Each row below holds a small network's activations on one input, seen along a few directions.
In each table, some parts of the input vary, and every possible input appears once, in random order.
A made-up example of a description, with smaller parts first: one of 3 separate values, together with either a single point or one of 9 places around a ring or (one of 4 places along a line, together with one of 5 places around a ring).
Shared parts are said once, and a part with two or three values counts as separate values.
In the rows, 128 means zero.

Other details of the inputs shift rows strongly along two fixed directions, in all tables alike. That doesn't count.

Rows:
row 1: [201 128 119 110 115 141  35 159 143 136  91 111 149  93]
row 2: [ 52  83 166 139  60 148 135 122 218 134 204 251 142 105]
row 3: [107 141 126 146 159 113 174  97  80 133 125 104 149 153]
row 4: [133 147 110 111 165  97 190 108 118 123 109 122 102 160]
row 5: [212 139 124 106 143 130  47 200 149 104 105 124 107 106]
row 6: [218 121 141 144 116 160  27 172 112 119 115  86 110  87]
row 7: [ 89 169 109 117 139 119 167 103  97 153 107 103 132 144]
row 8: [128 146 129 142 169 108 180 108  89 134 118 119  93 160]
row 9: [ 47  75 172 154  64 142 123 113 210 144 197 223 125  80]
row 10: [104 137 103 137 142 114 172 102  89 116 120  89 102 154]
row 11: [109 135 110 118 152 110 184  99 109 126 108 110 152 158]
row 12: [ 87 134 114 129 156 103 176 105  93 128 115 100 141 147]
row 13: [110 152 122 138 151 114 157  84  81 148 123 113 147 157]
row 14: [120 139 113 119 135 113 191  91 103 115 117 101 113 168]
row 15: [191 159 143 134 115 163  33 165 123 152 104 103 138  88]
row 16: [203 148 122 105 102 158  40 175 150 151  86 108 141  86]
row 17: [207 111 123 109 129 150  25 193 137 100 113 103 143 101]
row 18: [ 51 103 169 134  48 163 144 136 225 149 202 250 134 100]
row 19: [214 106 136 146 130 151  23 176 117 124 117  87 134  87]
row 20: [116 122 108 120 152 110 182  95 108 118 120 103 137 165]
row 21: [110 142 111 123 168  97 183 114 101 124 115 115  89 148]
row 22: [ 90 120 110 133 155 100 176 100  93 122 127  95 127 156]
row 23: [104 146 109 111 159 111 174 118 100 114 117 118 159 168]
row 24: [ 71  70 181 148  48 159 134 136 225 105 217 235 104 102]
Each input here is: one of 4 places along a line, together with either a single point or one of 5 places along a line.
The inputs of row 3 and row 23 match in every part but the place on the line of 4. If row 8 is changed in the same way as row 3 into row 23, which row does it become?
> row 5
List by row number the other rows that have the place on the line of 4 in common with row 21.
> row 7, row 9, row 10, row 12, row 22
Start at row 6 and move only the place on the line of 4, one step at a time. The first step leads to row 10. Which rows follow, in order?
> row 14, row 24

Rows:
row 25: [164 144 104  98 145 122 107 147 112 114 106 109 151 148]
row 26: [ 93 111 141 153 140 112 168 112 122 115 158 143  92 135]
row 27: [ 91 101 127 135 124 114 173 100 142 119 143 140 116 136]
row 28: [152  83 155 126  87 160  41 190 205 118 150 172 140  65]
row 29: [163 129 119 131 149 131  98 136  92 125 113  89 158 136]
row 30: [ 44 137 131 119 112 115 221  79 150 133 162 191 149 172]
row 31: [139 148 116 119 135 128  95 132  99 134 105  96 155 122]
row 32: [149 125 122 138 142 128 131 119  93 114 119  89 132 145]
row 33: [175 147  87 103 176 106 103 136  77 125  72  56 151 142]
row 34: [159 131 133 148 166 116 135 125  85 116 123  96 106 146]
row 35: [181 194  93  92 156 122 107 141  79 144  72  85 143 154]
row 36: [ 33 108 129 143 126 112 208  81 129 128 173 159 141 158]
row 37: [ 86 105 130 143 118 123 161 107 127 114 152 132 119 136]
row 38: [138 108 164 146  69 171  31 171 183 152 153 172 128  52]
row 39: [ 93 121 129 136 119 119 173  95 139 139 138 138 109 133]
row 40: [ 95 127 134 129 114 129 175 114 149 131 144 149 109 133]
row 41: [ 39 143 134 131 115 119 222  88 147 155 152 182 130 153]
row 42: [147 105 161 138  74 162  36 167 200 159 139 178 126  50]
row 43: [155 139 105 105 143 119 138 132 109 106 110 105 125 157]
row 44: [172 173  95  92 165 117 108 145  84 130  66  67 160 140]
row 45: [148 143 125 137 138 131 136 112  90 134 115  88 125 143]
row 46: [183 151  90 100 169 115 117 148  80 107  72  53 127 147]
row 47: [112 124 134 130 141 115 176 121 141 108 153 165  92 156]
row 48: [170  74 165 150 102 145  47 177 195 119 153 169  85  57]
row 49: [ 51 111 144 145 142 103 237  94 149 116 171 180  88 159]
row 50: [155 105 175 155  69 183  29 167 183 154 157 176 137  57]
row 51: [ 42 123 147 151 116 123 215  66 129 144 171 171 156 161]
row 52: [194 175  91  97 155 121 116 139  81 122  78  69 122 157]
row 53: [149  89 165 147  70 169  35 171 186 129 156 154 107  55]
row 54: [170 165  94 101 164 111 101 128  80 137  65  65 157 136]
Describe the family of inputs behind these rows.
> one of 5 places along a line, together with either a single point or one of 5 places around a ring
The inputs of row 43 and row 32 match in every part but the place on the line of 5. If row 52 is changed in the same way as row 43 into row 32, which row does it become?
> row 45
List by row number the other rows that have the place on the line of 5 in common with row 37.
> row 26, row 31, row 36, row 38, row 53
Change only the place on the ring of 5 in row 46. List by row number the other rows that result.
> row 28, row 40, row 41, row 44
Change only the place on the line of 5 in row 47. List by row number the other rows that result.
> row 26, row 34, row 48, row 49
